A small network was trained on invented records. Each row is its activation on one of them, seen along a few directions.
Here are examples, each followed by its value of one field, C.
The largest differences between rows may come from other fields.
In the rows, zero is written as 500.
Random noise pushes rows far along 14 fixed directions. That doesn't count. These rows show it; they differ only by the noise:
[569 482 496 521 531 538 460 415 409 620 543 385 530 641 486 660 467 627
 482 494 391 564 669 595 341 702 526 486 465]
[490 723 585 596 305 527 406 700 559 529 307 665 310 640 484 244 459 340
 623 405 493 772 369 409 719 228 244 410 565]
[519 597 468 408 263 511 678 439 495 596 617 451 698 541 634 605 390 478
 563 615 222 737 692 328 523 474 505 610 589]
[733 634 478 638 609 199 266 583 545 238 405 519 415 517 666 567 782 468
 474 407 383 353 550 620 527 655 586 442 432]
[561 571 328 497 426 313 550 545 512 512 334 554 393 508 520 606 456 457
 524 511 533 725 658 571 409 596 565 555 534]
[475 506 341 348 392 466 362 527 497 535 423 516 382 696 441 571 209 516
 517 478 500 483 454 587 471 553 499 414 730]
[490 611 749 538 470 575 420 441 649 637 598 416 533 744 295 454 591 428
 696 453 417 668 514 526 266 289 545 311 547]
[583 484 392 757 447 407 284 311 379 740 661 255 623 433 569 407 488 524
 376 446 594 598 584 536 490 638 543 580 356]
[337 655 556 457 492 531 642 524 563 590 229 684 347 508 436 436 456 516
 697 567 537 469 672 505 542 507 520 400 535]
[455 434 315 325 485 597 527 506 402 628 368 644 304 661 376 549 271 573
 455 520 644 475 466 504 498 646 412 510 594]
[491 392 452 480 291 520 587 531 484 414 483 294 560 326 509 542 370 597
 545 476 505 395 301 416 480 562 411 515 240]
[401 632 264 383 379 382 404 351 532 591 595 515 521 573 548 507 313 340
 497 520 554 578 552 483 594 446 644 512 893]
[346 485 265 502 586 551 488 500 631 509 650 388 656 448 480 652 591 343
 441 536 548 479 349 598 410 460 482 564 619]
[612 523 395 551 561 539 398 473 441 519 685 527 537 641 518 537 667 386
 359 455 485 572 392 425 543 496 384 589 524]
[486 569 483 537 555 565 382 466 280 454 464 458 438 620 648 673 375 647
 441 421 313 357 634 619 622 751 450 427 607]
[537 611 300 662 406 413 269 549 610 603 461 360 440 707 248 528 438 357
 672 401 618 884 440 684 263 412 364 374 384]

[394 512 562 712 649 746 575 763 545 725 261 532 619 502 606 549 539 678
 538 685 182 410 742 723 472 708 239 526 300] -> c9
[370 567 245 464 482 589 617 521 307 406 514 655 424 465 583 615 446 413
 391 468 557 542 408 324 786 514 255 643 513] -> c5
[632 329 477 265 533 623 596 481 487 445 522 444 324 575 374 589 573 569
 372 391 734 752 244 488 367 598 439 581 506] -> c8
[443 257 574 474 385 415 487 560 531 531 592 435 530 430 387 449 278 430
 393 473 614 492 322 521 286 225 675 511 657] -> c11
[585 498 674 382 579 528 629 487 482 527 442 457 510 527 732 685 587 699
 404 547 242 585 785 607 432 764 657 574 679] -> c13
[424 592 478 511 390 611 489 434 401 428 658 295 725 531 622 693 379 607
 593 513 176 465 593 426 611 573 351 460 384] -> c7
[495 472 614 465 366 489 528 326 585 637 627 371 533 441 393 333 544 447
 536 463 691 601 383 357 407 369 630 499 479] -> c10
[583 613 510 299 406 493 728 512 700 413 474 640 518 552 364 457 616 403
 759 609 489 726 513 309 477 334 464 492 398] -> c4
[486 429 685 631 488 558 391 436 412 461 583 401 439 376 481 258 511 463
 418 324 708 428 242 473 618 346 508 444 511] -> c12
[467 492 309 466 554 505 423 449 463 624 551 571 529 639 389 539 366 481
 499 574 549 556 611 532 470 516 472 503 543] -> c1
[437 496 385 445 526 542 514 493 685 605 514 348 606 470 497 563 514 468
 522 566 531 689 513 677 365 545 544 536 637] -> c3
[452 408 589 524 465 512 600 540 593 572 509 482 507 422 415 436 527 406
 482 500 605 558 387 518 334 336 589 532 569] -> c3
[632 538 358 578 589 417 230 301 358 483 649 390 508 682 391 599 493 580
 542 421 526 418 588 548 452 693 489 392 284] -> c14
[684 550 619 443 381 314 310 531 724 416 630 370 632 571 587 422 571 430
 540 492 333 668 466 500 448 323 638 445 633] -> c11
[389 501 368 607 748 704 576 375 487 623 682 414 596 524 347 649 738 393
 463 493 658 691 498 604 347 521 424 561 453] -> c2
[779 478 662 369 347 348 494 472 530 570 432 431 440 553 649 453 518 653
 429 495 389 730 651 459 431 649 676 563 571] -> c10
[304 511 523 589 497 589 467 351 288 540 644 434 425 431 526 484 440 417
 334 318 689 567 379 442 639 388 503 523 687] -> c7
[220 509 356 293 445 599 764 557 718 430 419 432 642 199 603 564 466 512
 584 657 525 473 429 463 617 494 464 584 531] -> c14
[372 484 360 433 557 554 767 552 387 583 154 685 182 330 569 514 438 536
 372 485 810 680 572 597 599 705 508 651 670] -> c9
[600 579 331 553 406 295 559 463 422 452 391 626 465 354 583 405 458 484
 553 558 578 515 657 379 677 582 516 588 316] -> c4
[413 580 589 625 326 685 654 637 372 403 477 489 510 516 462 565 438 494
 641 430 334 642 398 319 596 347 134 473 185] -> c5
[612 389 353 195 549 635 635 539 436 348 451 526 424 593 476 730 482 695
 447 533 485 566 438 435 513 758 318 573 374] -> c1
[767 616 477 301 489 229 468 230 730 572 586 496 494 547 473 370 773 449
 584 559 670 754 667 400 404 577 827 545 545] -> c8
[598 461 588 593 520 612 420 447 348 438 707 458 535 659 357 530 577 501
 504 395 457 462 358 356 470 420 327 441 241] -> c6
[641 546 485 341 565 475 432 258 510 521 580 537 390 533 455 309 658 494
 462 447 793 629 461 372 643 565 593 516 558] -> c15
[622 308 582 461 249 426 549 526 408 356 670 417 549 435 498 483 365 440
 396 414 482 413 203 290 441 309 541 561 478] -> c2
[724 508 254 430 455 364 402 545 589 714 531 715 627 697 530 392 410 428
 466 738 374 598 705 448 523 535 489 642 581] -> c12
[474 563 543 532 464 434 465 442 458 413 500 496 398 365 578 345 527 395
 433 369 691 638 403 460 691 371 564 508 667] -> c15
[482 531 564 575 680 589 348 812 693 645 365 682 546 611 617 388 681 502
 375 635 284 480 543 609 582 458 300 548 572] -> c6
[359 437 565 661 530 583 400 434 521 835 637 402 645 560 413 441 418 480
 462 550 481 449 572 605 316 419 571 486 570] -> c13

Which value of C does each new row have?
[341 536 557 549 334 575 621 375 340 500 571 352 510 485 426 631 293 492
 612 399 483 563 514 457 427 424 522 419 511] -> c10
[501 595 716 574 629 498 441 511 476 537 345 580 378 512 591 380 548 577
 510 464 467 543 714 651 594 535 600 413 652] -> c4
[534 574 542 299 532 748 433 569 576 588 512 544 562 604 806 397 592 613
 336 587 269 478 444 426 869 649 309 598 773] -> c10
[551 523 408 475 543 706 500 570 509 786 465 651 493 809 362 495 474 542
 543 625 415 663 598 490 445 581 239 538 405] -> c13
[576 565 616 525 641 667 432 669 481 364 412 549 422 652 603 570 641 559
 472 436 295 464 442 624 602 594 306 435 561] -> c3
[366 520 374 308 449 553 271 597 660 525 431 532 494 590 512 382 292 541
 515 564 481 286 327 518 696 477 376 403 673] -> c6
[391 605 712 636 653 762 329 578 589 424 499 192 541 455 642 480 670 579
 502 335 408 703 380 796 629 501 328 367 607] -> c4
[666 486 588 483 448 262 460 541 483 470 453 661 375 513 584 417 583 469
 370 471 504 501 536 374 509 460 639 578 540] -> c5
[404 563 602 636 476 522 437 632 607 640 396 593 452 459 539 243 504 356
 478 494 556 579 435 566 594 280 483 493 705] -> c3
[586 567 768 469 412 546 588 525 559 293 483 265 510 420 615 545 604 583
 603 373 365 819 479 548 499 465 502 435 490] -> c4
[436 424 437 380 433 534 558 471 557 354 536 263 612 329 532 629 470 635
 538 504 486 390 369 471 490 616 459 495 308] -> c6
[497 617 457 559 502 160 418 399 414 315 723 718 455 636 452 632 542 132
 455 397 496 446 543 388 413 163 800 461 837] -> c7
[527 406 543 574 565 447 424 442 283 479 491 452 366 554 464 647 421 623
 395 372 538 404 560 589 375 648 578 456 444] -> c5
[641 417 535 344 293 548 497 535 479 534 655 587 590 716 464 467 344 513
 504 578 281 339 365 237 508 408 402 528 473] -> c13
[520 513 341 352 475 581 595 517 437 383 608 521 665 444 750 634 517 558
 383 605 276 407 499 323 768 637 351 665 504] -> c6
